These are the activations of a small neural network, seen along a few directions. Each row is one input.
In each table, some parts of the input vary, and every possible input appears once, in random order.
A made-up example of a description, with smaller parts first: one of 6 places along a line, together with either a single point or one of 9 places around a ring or (one of 3 separate values, together with one of 5 places around a ring).
Shared parts are said once, and a part with two or three values counts as separate values.

Table:
row 1: [-23 -16 -33 -10  -5  45  -9  -5  22   1  17  45 -35]
row 2: [ 25   0 -38  42  54  19  13   5   8 -29  10  14  -7]
row 3: [ 17  22  25   0  15 -34  43  31 -33 -34 -28  -9   9]
row 4: [-11   2  64 -50 -64  11 -10  16  -4   7  22 -20 -39]
row 5: [ -5 -27   2 -24  -9  51 -47 -28  33  13  38   9 -61]
row 6: [ -3  -1  39   8 -21 -21  32  20 -47  20 -33   8 -12]
row 7: [ 43   4 -54  37  48  27  27 -39  16 -19  -6 -23  29]
row 8: [  9 -36 -25  37  23  26   5  -4  -2  26  -3  32 -25]
row 9: [-20 -11 -41  15  22 -21 -79 -15  44  24  36   3  55]
row 10: [-31   9  27 -37 -55 -12  16  20 -21  -9 -13  16 -25]
row 11: [-32  14  13 -23 -19 -68 -55  17   3  24  -4 -32  66]
row 12: [ 31  40  21   6  11 -24  63 -17 -20 -24 -36 -43  45]
The inputs of row 8 and row 6 match in every part but one. If row 9 is changed in the same way as row 8 into row 6, which row does it become?
> row 11
What do these inputs look like to the network?
> one of 2 separate values, together with either a single point or one of 5 places along a line

Table:
row 13: [  0  -6 -61  40  51 -16 -10  -9  45 -11   1  16  18]
row 14: [ 33   0 -28   0  31  29 -25  -9  20 -21  13 -28  32]
row 15: [-14   0  14 -38 -25  38  11  -4  16   7  29  34 -28]
row 16: [-29   8  21 -44 -72 -36 -19  38 -21  10  -6  -9  -6]
row 17: [ -5   6 -10   9  10  35  57   3 -10 -13 -23   8 -21]
row 18: [ 13 -11 -27  38  38  36  13  15 -11 -21   1   6 -19]
row 19: [ -8  -5 -51  13  50   1 -40 -36  33  -6  17   0  46]
row 20: [-35   6  54 -43 -49 -26  -3  42 -22   9  17  29   7]
row 21: [  0  31  15 -41 -22 -49   9  21 -25  -7 -16 -28  59]
row 22: [ -4 -17  33 -12 -35 -44  25  30 -46  24 -35  -1  17]
row 23: [ 11  12 -15 -31   6  17  26 -27  16 -14  -5 -30  25]
row 24: [ 14  14   1   6 -16  16  31 -44  -6  13  11 -13   6]
row 25: [ -1 -33 -17  -4 -15  32 -52   2  19 -11  24  -9 -36]
row 26: [ 31 -13 -30  30  36   9   4  10  28 -38  -1 -12   4]
row 27: [-25  17  24   1 -15 -32  45  50 -51  -9 -34   1  14]
row 28: [ -3  -1 -33  51  28   4 -35 -46  17  28  29  14  28]
row 29: [-10  19  37  11  20  -8  36  21 -29 -12 -28  -9 -26]
row 30: [-28 -12 -27   4  15  26 -53  -7  39  27  47  58  -8]
row 31: [ 21  15 -20   3   0  10  43 -18  14 -45 -26   4   2]
row 32: [-13  -3 -58  47  54   9  -2  -4   3  10   5  40  -8]
row 33: [ 10 -33 -49  34  31   1 -25 -24   5  39  -1  39  -2]
row 34: [ 32  -1 -15  35  12  21 -14 -25  -1  11  33 -19  10]
row 35: [-23  12  60 -35 -17  -1  -8  14   1   6  22  12 -31]
row 36: [-14   8  40 -32 -37  -7 -31   9   1   0  -6 -17 -43]
row 37: [-10  18  39  -1 -37 -52  22  12 -36  26   2 -29  41]
row 38: [ 34 -48 -14  23  21  24  -7   2  -2  18  -3   0 -15]
row 39: [  8  28  34 -26  11 -17  -1  -8  -1 -20 -17 -43  24]
row 40: [  1  21  17  -8 -19 -61  32  38 -19 -31 -35  -6  34]
row 41: [ 17 -28   0  -5  -9  23  37 -17  -7  18 -26   6 -17]
row 42: [-33 -27 -47   5   0   8 -67 -18  34  17  26  19 -23]
row 43: [ 20  -4  44  -2  -4 -11  12   9 -21  26 -35 -10 -20]
row 44: [  6  28  49  10  -7 -20  10 -17 -15  18   2 -39   4]
row 45: [ 19  33  23   1  12 -32  26  17   8 -25 -32 -22  -4]
row 46: [-17 -11  -6 -32 -49  31  -9 -25   8 -19   1   2 -38]
row 47: [  2 -23   4  -7   3  42 -37   5  16  -5  50  34 -24]
What do these inputs look like to the network?
> one of 5 places along a line, together with either one of 2 separate values or one of 5 places around a ring
The inputs of row 30 and row 15 match in every part but the place on the line of 5. If row 19 is changed in the same way as row 30 into row 15, which row does it become?
> row 23
Change only the place on the ring of 5 in row 33. List by row number the other rows that result.
> row 13, row 19, row 28, row 32

Table:
row 48: [ 55   7 -44  33  62  58   5 -47  39 -43  18 -27 -22]
row 49: [ 10  -6 -75  49  43  21   1 -51  35  -3 -13   8  12]
row 50: [  8  -2 -40  33  51 -46 -34  19   3   6  -3  -4  29]
row 51: [ -6   2  89 -42 -69 -33   1   8 -33  30   1 -25  -8]
row 52: [-24 -16 -14  -4   6 -26 -81  18   4  19  28  22  -7]
row 53: [-16 -29 -40  21 -15  23 -53 -13  24  24  44  39   5]
row 54: [-32  27  61 -68 -59 -29  15  24 -27  -2   7 -23  -4]
row 55: [-35 -15 -11   8  17  -2 -51   3  29  27  43  56   2]
row 56: [-25  23  50 -75 -72 -29  10  40  -9 -30 -13 -15   3]
row 57: [ 14 -10   6  37  11   2  82  40 -47 -14 -59  38 -50]
row 58: [-27  19  80 -45 -65 -11  -3  24 -27  14 -18 -29   1]
row 59: [ 42 -26 -64  27  66  52   3 -49  20  -7   5  -5  15]
row 60: [-19 -25  30  -9 -34  26  36  43 -45   8 -21  61 -85]
row 61: [-25 -25 -49   9  -2  38 -47 -49  39   9  22  29 -24]
row 62: [ 13  46  21 -38 -22 -50  60  37 -14 -37 -45 -33  39]
row 63: [ -2  39  35 -22 -14 -51  64  25 -27 -18 -25 -49  30]
row 64: [  9  38  54  -8 -17 -35  43  20 -31   0 -50 -48  39]
row 65: [ 18  -8 -20  -7  20  79 -36 -39  48 -19  55  -8 -63]
row 66: [  5 -48 -37  -9  19  68 -40 -43  33   8  40  15 -24]
row 67: [ 29  23  64  -4 -20 -51  46   3 -42  18 -33 -45  30]
row 68: [ -5  -3 -34  51  60 -18  -8   1  21   4   8  30  39]
row 69: [ 13 -11 -62  62  33  14 -13 -17   6   6  10  13  44]
The inputs of row 48 and row 65 match in every part but one. If row 63 is changed in the same way as row 48 into row 65, which row does it become?
> row 54
What do these inputs look like to the network?
> one of 2 separate values, together with either a single point or one of 4 places along a line or one of 6 places along a line
Change only the place on the line of 4 in row 63. List by row number the other rows that result.
> row 62, row 64, row 67

Table:
row 70: [-14 -13 -31  65  71  21 -16  12  12  16  15  50 -12]
row 71: [ -3   7 -63  47  66  36 -13   7  15 -19  30  47 -14]
row 72: [-35  48 -23   0  15  -8   7 -30  41 -31 -27  25  -5]
row 73: [ -9  15  24 -35 -23 -39  -9  49  -1 -20 -13 -30  -3]
row 74: [ 19  -2 -29  25  80  37 -35  -2  40 -39  44  27 -27]
row 75: [-19   7   9 -27 -18 -54   3  49 -15 -25 -19 -19  -5]
row 76: [ 46 -25 -10  36  40   5  -1 -27 -14  27 -20 -41  -9]
row 77: [-34 -21 -68 -29 -18  43 -32 -22  32   9  38  45  -5]
row 78: [  0  26  20 -22  -8 -31  61  25 -18 -23 -29 -24  20]
row 79: [-13  18  56 -31 -53 -23 -28  19 -26  18  10 -17 -23]
row 80: [ -7  -5 -37  48  20 -21 -35 -29  20  24   6  -3  77]
row 81: [ 16 -10 -13  43  23 -33 -55 -31  16  39  24 -23  63]
row 82: [-17  16  76 -22 -35   5  35 -17 -40  23   2 -12   4]
row 83: [  9  15  19 -10  -7 -21  59  22 -38  -7 -52  19  29]
row 84: [ 56 -10 -32   3  47  31   5 -40  17 -39  -9 -46 -13]
row 85: [  6  37  65 -28 -41   2  29  -4 -33  21  -1 -23   2]
row 86: [ -1 -31 -15  34 -12  52  13 -14   7  13  -7  31 -43]
row 87: [ 21 -36   8  25  -8  36  -5 -18   5  31  13  11 -58]
row 88: [  6  45  55 -37 -21  -7  35  22 -11  -4 -19 -33  14]
row 89: [-10  -3   7 -13 -19 -42   1  47 -34 -10 -43  22   6]
row 90: [ 25 -22 -33  43  38  14  23 -26  -8  15 -38 -21   4]
row 91: [-44 -40 -36  -9 -17  36 -43 -15  23  35  23  46   2]
row 92: [-23  10  59 -33 -43 -18 -27  28 -15  -7   2 -29  -8]
row 93: [-22 -45 -13 -20 -14  19 -60 -19  22  54  43  30 -15]
row 94: [  3  15 -67  31  19  -8 -27 -36  28  -6  22  -7  73]
row 95: [-13 -29 -35 -50  -6  45 -57 -29  52 -14  52  23 -17]
row 96: [ 33 -22 -13  -6  -2  60   1 -30  38 -34  24   7 -60]
row 97: [ 23   8 -34   9  34  -8 -47 -45  50 -24  34 -28  56]
row 98: [ 11  34  37 -30 -13 -19  50  22  -1 -15 -25 -33  23]
row 99: [  7   9  17 -11 -11 -32  71  21 -24 -14 -24  -9  24]
row 100: [ 35  -3 -66  25  35  28  29 -31  -3 -16 -21 -25  -1]
row 101: [-13 -10   6 -17 -19 -54  14  46 -21 -16 -14  -4  -1]
row 102: [ -3  29  69 -29 -30   3  37   2 -18  -1  -8 -37  17]
row 103: [ 11 -19  -7  56  73   8 -37   8  11  31  32  34 -25]
row 104: [-36  -3  64 -27 -46 -22 -20   8 -35  22  14  -7 -23]
row 105: [-13  25  43 -40 -33 -31 -23  45  -7  -8  -8 -30 -11]
row 106: [  5   9  24  12 -19 -24  66  14 -43   5 -36  27  20]
row 107: [-14 -11  13   9 -29 -44   8  40 -39   0 -26  30  -4]
row 108: [ 10 -13 -48  14 -14  60  23 -20  15 -12  10  28 -50]
What do these inputs look like to the network?
> either a single point or (one of 2 separate values, together with one of 9 places along a line) or (one of 4 places along a line, together with one of 5 separate values)
Change only the place on the line of 9 in row 75. List by row number the other rows that result.
> row 73, row 79, row 89, row 92, row 101, row 104, row 105, row 107
Change only the place on the line of 9 in row 99. List by row number the other rows that result.
> row 78, row 82, row 83, row 85, row 88, row 98, row 102, row 106
